These are the activations of a small neural network, seen along a few directions. Each row is one input.
In each table, some parts of the input vary, and every possible input appears once, in random order.
Descriptions start from the smaller parts, as in this example, which fits no table here: one of 4 places along a line, together with either a single point or one of 9 places along a line or (one of 3 separate values, together with one of 5 places around a ring).
Shared parts are said once, and a part with two or three values counts as separate values.

Other details of the inputs vary at random and push rows far along two fixed directions, the same in every table; ignore that.
To show where, the next rows are all for the same input, with only those details redrawn:
[ 14 -10 -10 -47  29 -11 -48   7   7 -19 -31  -9  36  -8  18]
[-14 -18 -37  -2   0  27  12  37 -27  53  -3 -41 -19 -13  -6]
[ -7  -2  35  60   4   3  33   6  19  -2 -10  13 -14 -14 -17]
[ -1  -5  23  30  11  -1  10   6  15  -6 -16   7   0 -11  -8]
[  2 -15 -24 -31  17   6 -24  21  -9  13 -19 -24  12 -11   9]
[  4 -11  -8 -18  17   1 -19  15   2   1 -20 -12  13 -10   5]
[-11  -7  18  53  -1  13  37  16   6  18  -5  -1 -21 -14 -17]
[ -9  -1  36  69   0   5  43   8  18   3  -7  13 -20 -15 -21]

A family of inputs:
r1: [ 20  11 -41 -46  10   9 -26   0 -21 -12  -1 -14  18  -7  14]
r2: [-13  -1  32  65  -4  -1  25 -15  29   3  12  18   4  -1 -31]
r3: [ -4  10  25  27  -4  -2 -10  -5  13 -15   4   4 -19  12  -6]
r4: [ -1   6 -25 -38   7   2 -37  10 -17  -7  -9 -28  -9   9  15]
r5: [  0 -13 -18 -50   9  -3 -27   5 -25  -4  17 -11  15  -1   8]
r6: [ 20   3  43  15  22 -33 -33 -26  31 -52 -25  28  32   0 -10]
r7: [ 28  19  38   4   7 -15 -21 -16  35 -59 -22  43  26 -14  13]
r8: [  7   8  21  40 -10 -27  25 -18  16 -31  15  26   1  14   2]
r9: [ 16   7 -24 -36   8  13 -16   5   0  -9   3  -2  19 -11  20]
r10: [ 17 -12   7 -63  14 -27 -63  -6  -8 -40 -12  11  36  -1  15]
r11: [ -3  -8 -23 -52  12  -4 -15   7 -31 -12  10 -14   8  -7  12]
r12: [-12   5  23  67 -42 -20  36  -3  16   4  11  26 -17   7 -16]
r13: [ 10 -10 -27 -34  26  -3 -35  -3  -7   1  -2 -22  27   4  -1]
r14: [  5   1 -46 -32 -14  22 -27   6 -15  29  15 -16  17  -2   2]
r15: [ 15   8  31  11  -4 -39   0 -10  30 -54 -16  36  15   2  23]
r16: [ 23  13 -15 -64  10  18  -7 -36  -4  27 -18   9  15  16  11]
r17: [  9  -7 -43 -30 -16 -14 -17  16 -29  14   1 -20  -1  13  12]
r18: [ 28  18  33  17  -1 -15 -23 -22  22 -48 -12  39  18  -4  -6]
r19: [ -7  12  28  15  12   3   4  -6  33 -28  10   9  -7   7  14]
r20: [ -9   0  51  27  -8 -18   5 -21  27 -31  20  39  17  -4 -11]
r21: [-19  -3 -43  -1  -7  34   8  22 -31  51  35 -47 -39  14  -4]
r22: [-28  -9  16  44 -15  24  68  20 -14  24  35   3 -39 -16 -11]
r23: [-20 -17 -25 -42  -9  37  45  -5 -44  87  13 -19 -34  13  -7]
r24: [ 18  20   9  13  -6  -3  -2  -6  -1 -30 -12  16   0 -12  -5]
r25: [  1  15  44   8   9 -22 -39 -34  53 -51   4  30  28  17   9]
r26: [  1  -5 -40 -28  23   4  -9   9 -23  10  -3 -35   8  -5  -2]
r27: [-15  10  12  43 -27   8  95 -22  -4  58   9  18 -46  28 -13]
r28: [  6   0  33  18   4 -24 -30 -19  34 -25 -18  22  32  -2 -16]
r29: [-11   3   0  43 -19  -3  60  12   3   6  22   6 -25   1   7]
r30: [-17   7   2  80 -39  -1  77  17 -21  19  15   1 -55   0 -19]
r31: [  9  17  25  58 -11  11  31 -14  12 -15  19  27 -11  -2 -21]
r32: [ -4   3 -23 -66  10  26  -6 -24  -9  51  -5 -23 -13  35  14]
r33: [  0   0  20   2  16  10  36 -38  11  37 -17  10  -5  17 -18]
r34: [  4  -6 -41 -44 -13 -20 -33  -3  -4   2   9 -11  31  15  22]
r35: [ 11  16  20  20   1 -39  16 -23  17 -59   0  28  12   9  14]
r36: [ -4   0  42  57   7  -3  27   2  25 -14 -14  20  -7 -13 -14]
r37: [ 16  -4 -16 -44  28 -18 -50  -2  -9 -27 -33 -13  30  -5   9]
r38: [  0  -1  51   7 -10 -29 -24 -17  25 -39  -2  40  25  -7  -8]
r39: [ -6  -2 -17 -37  -6   1 -60   4   4   8  -1 -19  11  14  11]
r40: [-12 -13 -22 -20 -11  10   6  27 -46  18   6 -21 -23 -12  -5]
r41: [-23 -21 -25 -12 -18  27  25  43 -41  48  16 -26 -34 -18  -1]
r42: [ -3   8 -29 -40  17   5 -27   3 -12 -10   6 -29  -4  11  18]
r43: [ 11 -10 -19 -52  38  -5 -40   1  10 -18 -16 -13  41  -4  23]
r44: [-26  -5 -29  12 -18  39  22  39 -24  55  16 -44 -52  -1   1]
r45: [-13  -2 -46  22 -48  42  20  29 -34  76  23 -29 -32 -11 -26]
Describe the family of inputs behind these rows.
> one of 5 separate values, together with either a single point or (one of 2 separate values, together with one of 4 places along a line)
Changing only the choice among 5 separate values turns r34 into r20. The same change can be made to r17. Which row results?
> r10
Changing only the choice among 5 separate values turns r26 into r11. The same change can be made to r13. Which row results?
> r5
Which other rows does r40 become when the choice among 5 separate values takes its other values? List them by row number.
> r4, r24, r30, r37
Which other rows does r29 become when the choice among 5 separate values takes its other values? List them by row number.
> r9, r19, r22, r43
Which other rows does r35 become when the choice among 2 separate values takes its other values? List them by row number.
> r30
A walk changes only the place on the line of 4. It starts at r25 and steps to r21. List the rest of the walk in order.
> r42, r19
